These are the activations of a small network on made-up records, seen along a few directions, one row for each record.
After each row come some of the record's fields: TOVEB, SANI, VARID, VIFU, KIREL, VASU, KODI.
A field that a record lacks is written none.
Other fields move the rows too, some of them a lot.
In the rows, zero is written as 500.
Random noise pushes rows far along 2 fixed directions. That doesn't count. These rows show it; they differ only by the noise:
[456 342 449 542 420 750 329 476 559 399 596 466 461 530 444 785 657 659
 593 562 286 417 468 481]
[452 473 423 411 624 721 448 507 698 757 241 601 383 497 644 653 700 388
 518 527 575 506 561 412]
[428 429 459 492 488 590 494 459 551 457 548 466 411 551 509 601 519 635
 535 534 407 454 476 423]
[381 607 468 378 651 317 799 438 571 639 383 498 308 579 665 261 299 531
 419 478 680 538 513 309]

[420 445 429 431 502 576 442 473 639 452 480 486 482 630 536 681 589 482
 607 460 347 409 580 486] => TOVEB: mopib / SANI: vos / VARID: vekup / VIFU: none / KIREL: bez / VASU: kap / KODI: sota
[584 600 550 404 542 448 537 560 624 530 337 503 519 482 547 414 507 270
 434 485 579 557 540 579] => TOVEB: none / SANI: none / VARID: none / VIFU: none / KIREL: dotuf / VASU: none / KODI: none
[444 552 540 596 436 201 745 415 202 394 742 435 487 430 416 159 178 789
 417 492 561 540 337 410] => TOVEB: none / SANI: none / VARID: none / VIFU: pumuk / KIREL: vitam / VASU: none / KODI: none
[442 496 474 492 504 390 545 475 497 415 588 449 491 646 517 498 397 540
 553 449 452 449 564 472] => TOVEB: mopib / SANI: luz / VARID: vekup / VIFU: none / KIREL: liru / VASU: tiped / KODI: ven
[454 458 419 477 589 630 410 501 573 697 360 609 496 540 591 661 663 399
 582 470 536 463 607 468] => TOVEB: mopib / SANI: luz / VARID: vekup / VIFU: none / KIREL: bez / VASU: tiped / KODI: ven
[579 441 582 545 369 631 420 525 506 293 623 411 476 410 370 571 532 624
 448 613 353 515 350 559] => TOVEB: none / SANI: none / VARID: none / VIFU: ruf / KIREL: dotuf / VASU: none / KODI: none
[518 322 435 666 407 774 201 501 360 558 590 603 652 387 391 806 779 581
 638 511 372 437 477 568] => TOVEB: none / SANI: none / VARID: none / VIFU: ruf / KIREL: vitam / VASU: none / KODI: none
[457 514 478 354 540 538 485 513 761 418 404 445 422 679 571 636 541 376
 546 464 389 444 608 496] => TOVEB: mopib / SANI: vos / VARID: vekup / VIFU: none / KIREL: beb / VASU: tiped / KODI: ven
[545 524 557 464 467 552 563 506 519 464 455 482 430 344 465 411 494 556
 384 578 503 565 352 497] => TOVEB: none / SANI: none / VARID: none / VIFU: pumuk / KIREL: dotuf / VASU: none / KODI: none
[531 517 531 539 457 447 534 495 379 478 543 510 539 390 437 395 456 564
 456 505 518 535 409 526] => TOVEB: none / SANI: none / VARID: none / VIFU: pumuk / KIREL: vitam / VASU: none / KODI: none
[531 603 591 440 513 358 713 500 512 435 493 430 386 446 508 247 308 546
 342 556 591 586 384 455] => TOVEB: none / SANI: none / VARID: none / VIFU: ruf / KIREL: dotuf / VASU: none / KODI: none
[593 478 525 472 503 785 362 568 641 650 283 563 451 322 510 622 741 380
 433 606 539 580 425 535] => TOVEB: none / SANI: none / VARID: none / VIFU: pumuk / KIREL: dotuf / VASU: none / KODI: none
[401 545 541 504 436 177 759 411 378 194 798 323 416 647 444 261 119 780
 465 482 410 459 430 409] => TOVEB: mopib / SANI: luz / VARID: tad / VIFU: none / KIREL: mimup / VASU: tiped / KODI: ven
[570 607 541 424 619 536 571 554 582 756 227 599 429 367 600 372 555 309
 376 538 735 620 474 481] => TOVEB: none / SANI: none / VARID: none / VIFU: ruf / KIREL: dotuf / VASU: none / KODI: none
[398 370 374 622 521 621 404 435 350 693 543 622 556 456 518 641 631 626
 619 473 513 440 529 416] => TOVEB: rano / SANI: mupo / VARID: tad / VIFU: none / KIREL: vitam / VASU: kap / KODI: ven
[537 530 559 526 476 466 554 503 424 470 540 487 479 407 455 390 432 568
 422 539 540 548 399 497] => TOVEB: none / SANI: none / VARID: none / VIFU: ruf / KIREL: liru / VASU: none / KODI: none
[549 531 578 530 441 433 576 503 417 392 592 442 473 422 427 366 386 605
 409 555 505 552 374 509] => TOVEB: none / SANI: none / VARID: none / VIFU: ruf / KIREL: dotuf / VASU: none / KODI: none
[458 400 479 459 399 629 371 489 653 237 604 392 483 630 435 755 581 561
 598 500 197 394 517 538] => TOVEB: mopib / SANI: vos / VARID: vekup / VIFU: none / KIREL: mimup / VASU: kap / KODI: sota
[535 397 451 631 440 603 268 518 371 532 581 578 702 477 424 699 672 460
 636 450 428 439 571 609] => TOVEB: none / SANI: none / VARID: none / VIFU: none / KIREL: vitam / VASU: none / KODI: none
[430 388 454 523 454 635 442 458 527 417 593 463 431 538 475 659 550 672
 558 545 351 436 463 438] => TOVEB: mopib / SANI: luz / VARID: vekup / VIFU: none / KIREL: dotuf / VASU: kap / KODI: ven
[352 595 448 296 645 372 764 444 722 568 319 474 293 626 682 363 362 453
 443 452 569 505 555 320] => TOVEB: mopib / SANI: vos / VARID: vekup / VIFU: none / KIREL: beb / VASU: kap / KODI: ven
[470 377 409 603 513 763 344 473 390 764 425 674 546 308 497 674 760 567
 563 528 533 496 445 455] => TOVEB: none / SANI: none / VARID: none / VIFU: pumuk / KIREL: vitam / VASU: none / KODI: none
[538 569 512 468 591 569 542 529 519 776 260 612 441 319 574 389 577 390
 394 540 714 612 443 457] => TOVEB: none / SANI: none / VARID: none / VIFU: pumuk / KIREL: liru / VASU: none / KODI: none
[503 468 489 569 473 445 437 503 419 449 604 496 600 564 467 543 487 492
 569 458 466 457 570 550] => TOVEB: rano / SANI: mupo / VARID: tad / VIFU: none / KIREL: bez / VASU: tiped / KODI: ven
[561 563 576 446 510 504 580 532 573 489 425 468 415 423 508 391 458 468
 378 568 564 578 412 496] => TOVEB: none / SANI: none / VARID: none / VIFU: ruf / KIREL: dotuf / VASU: none / KODI: none
[554 430 576 643 295 485 440 486 296 205 802 383 567 401 284 477 412 763
 481 564 319 495 317 573] => TOVEB: none / SANI: none / VARID: none / VIFU: pumuk / KIREL: liru / VASU: none / KODI: none
[575 491 533 520 498 652 405 544 502 593 406 564 507 357 478 551 634 449
 456 558 543 551 440 540] => TOVEB: none / SANI: none / VARID: none / VIFU: ruf / KIREL: liru / VASU: none / KODI: none
[638 445 547 495 405 708 251 596 662 375 461 462 603 489 426 741 721 313
 538 544 345 488 533 687] => TOVEB: none / SANI: none / VARID: none / VIFU: none / KIREL: dotuf / VASU: none / KODI: none
[567 592 555 464 539 477 579 538 512 628 345 534 456 361 529 331 483 408
 376 538 662 613 424 499] => TOVEB: none / SANI: none / VARID: none / VIFU: pumuk / KIREL: dotuf / VASU: none / KODI: none
[403 495 438 445 594 532 579 456 563 638 411 543 382 533 605 504 502 539
 505 499 561 487 518 369] => TOVEB: mopib / SANI: luz / VARID: vekup / VIFU: none / KIREL: liru / VASU: kap / KODI: ven
[538 599 575 495 489 295 645 505 443 432 547 428 492 486 488 261 303 487
 412 497 584 557 446 509] => TOVEB: none / SANI: none / VARID: none / VIFU: none / KIREL: dotuf / VASU: none / KODI: none
[431 518 448 464 576 424 549 484 548 585 448 519 479 621 591 501 467 429
 549 440 549 474 605 443] => TOVEB: mopib / SANI: luz / VARID: vekup / VIFU: none / KIREL: mimup / VASU: tiped / KODI: ven
[425 386 448 530 468 644 425 456 513 445 587 488 445 535 481 676 573 662
 572 534 363 425 481 442] => TOVEB: mopib / SANI: luz / VARID: vekup / VIFU: none / KIREL: mimup / VASU: kap / KODI: ven
[557 474 565 556 424 577 459 512 436 410 578 473 491 384 405 503 512 601
 444 578 449 530 373 529] => TOVEB: none / SANI: none / VARID: none / VIFU: ruf / KIREL: mimup / VASU: none / KODI: none
[367 458 381 553 540 352 525 430 384 559 608 534 578 677 550 531 431 550
 653 368 496 404 644 432] => TOVEB: mopib / SANI: luz / VARID: vekup / VIFU: none / KIREL: vitam / VASU: tiped / KODI: ven
[396 531 449 434 601 443 652 449 542 620 419 522 371 543 611 411 420 549
 475 484 593 506 514 355] => TOVEB: mopib / SANI: luz / VARID: vekup / VIFU: none / KIREL: liru / VASU: kap / KODI: ven
[417 527 428 457 611 420 557 477 545 650 413 551 483 627 621 496 479 406
 560 419 591 471 633 426] => TOVEB: mopib / SANI: luz / VARID: vekup / VIFU: none / KIREL: bez / VASU: tiped / KODI: ven

Here are new rows. What are their fields?
[609 508 565 493 443 583 400 570 581 433 455 463 529 448 450 545 576 391
 460 552 465 542 473 607] => TOVEB: none / SANI: none / VARID: none / VIFU: none / KIREL: dotuf / VASU: none / KODI: none
[529 515 509 553 517 508 498 506 380 630 463 583 533 375 486 434 526 508
 467 507 605 548 448 498] => TOVEB: none / SANI: none / VARID: none / VIFU: ruf / KIREL: vitam / VASU: none / KODI: none
[573 436 500 605 435 593 295 541 405 496 557 549 664 455 416 648 641 440
 580 485 443 474 532 623] => TOVEB: none / SANI: none / VARID: none / VIFU: none / KIREL: vitam / VASU: none / KODI: none
[511 429 465 629 434 483 367 493 323 473 647 540 682 506 417 592 548 522
 613 438 437 443 549 580] => TOVEB: none / SANI: none / VARID: none / VIFU: none / KIREL: vitam / VASU: none / KODI: none
[592 595 577 431 524 430 551 562 604 478 407 463 492 510 526 398 451 328
 418 513 575 562 516 565] => TOVEB: none / SANI: none / VARID: none / VIFU: none / KIREL: dotuf / VASU: none / KODI: none
[459 524 453 544 580 431 572 469 357 728 438 623 533 419 555 389 490 498
 497 448 671 531 503 433] => TOVEB: none / SANI: none / VARID: none / VIFU: ruf / KIREL: vitam / VASU: none / KODI: none
[483 442 453 600 498 550 434 478 341 628 528 602 583 405 475 542 583 555
 549 477 539 492 481 489] => TOVEB: none / SANI: none / VARID: none / VIFU: ruf / KIREL: vitam / VASU: none / KODI: none
[463 562 512 465 507 280 609 486 512 379 583 411 504 663 519 395 317 478
 514 425 489 474 570 491] => TOVEB: mopib / SANI: luz / VARID: vekup / VIFU: none / KIREL: liru / VASU: tiped / KODI: ven
[570 471 566 551 412 573 447 522 457 386 585 459 499 406 401 517 516 586
 453 576 435 526 381 548] => TOVEB: none / SANI: none / VARID: none / VIFU: ruf / KIREL: dotuf / VASU: none / KODI: none
[584 565 551 412 577 639 507 564 658 673 239 563 410 364 572 471 617 326
 380 579 639 603 454 504] => TOVEB: none / SANI: none / VARID: none / VIFU: ruf / KIREL: dotuf / VASU: none / KODI: none
[456 486 503 588 467 438 615 433 279 527 618 523 473 354 444 343 393 741
 445 534 550 532 342 411] => TOVEB: none / SANI: none / VARID: none / VIFU: pumuk / KIREL: vitam / VASU: none / KODI: none
[532 568 588 515 458 339 661 489 398 380 610 425 450 444 442 272 296 623
 386 541 543 560 368 482] => TOVEB: none / SANI: none / VARID: none / VIFU: ruf / KIREL: dotuf / VASU: none / KODI: none
[495 392 463 615 440 589 333 496 411 466 627 514 605 526 438 674 595 552
 608 489 404 434 544 544] => TOVEB: rano / SANI: mupo / VARID: tad / VIFU: none / KIREL: bez / VASU: tiped / KODI: ven
[540 512 586 586 341 302 560 479 321 173 803 344 570 506 337 348 274 689
 471 509 374 488 392 572] => TOVEB: none / SANI: none / VARID: none / VIFU: none / KIREL: liru / VASU: none / KODI: none
[447 556 492 537 509 261 692 437 297 521 588 515 530 449 492 247 304 617
 462 441 598 522 443 440] => TOVEB: none / SANI: none / VARID: none / VIFU: pumuk / KIREL: vitam / VASU: none / KODI: none
[497 561 535 555 498 309 652 468 300 511 587 510 512 426 466 263 322 612
 431 484 609 550 415 464] => TOVEB: none / SANI: none / VARID: none / VIFU: ruf / KIREL: vitam / VASU: none / KODI: none
[423 413 367 499 618 751 352 487 567 837 290 681 485 476 621 736 776 413
 610 480 566 462 600 424] => TOVEB: mopib / SANI: luz / VARID: vekup / VIFU: none / KIREL: vitam / VASU: kap / KODI: ven
[584 495 572 525 406 511 448 539 517 340 576 409 529 472 418 500 481 490
 466 550 422 520 437 586] => TOVEB: none / SANI: none / VARID: none / VIFU: none / KIREL: dotuf / VASU: none / KODI: none
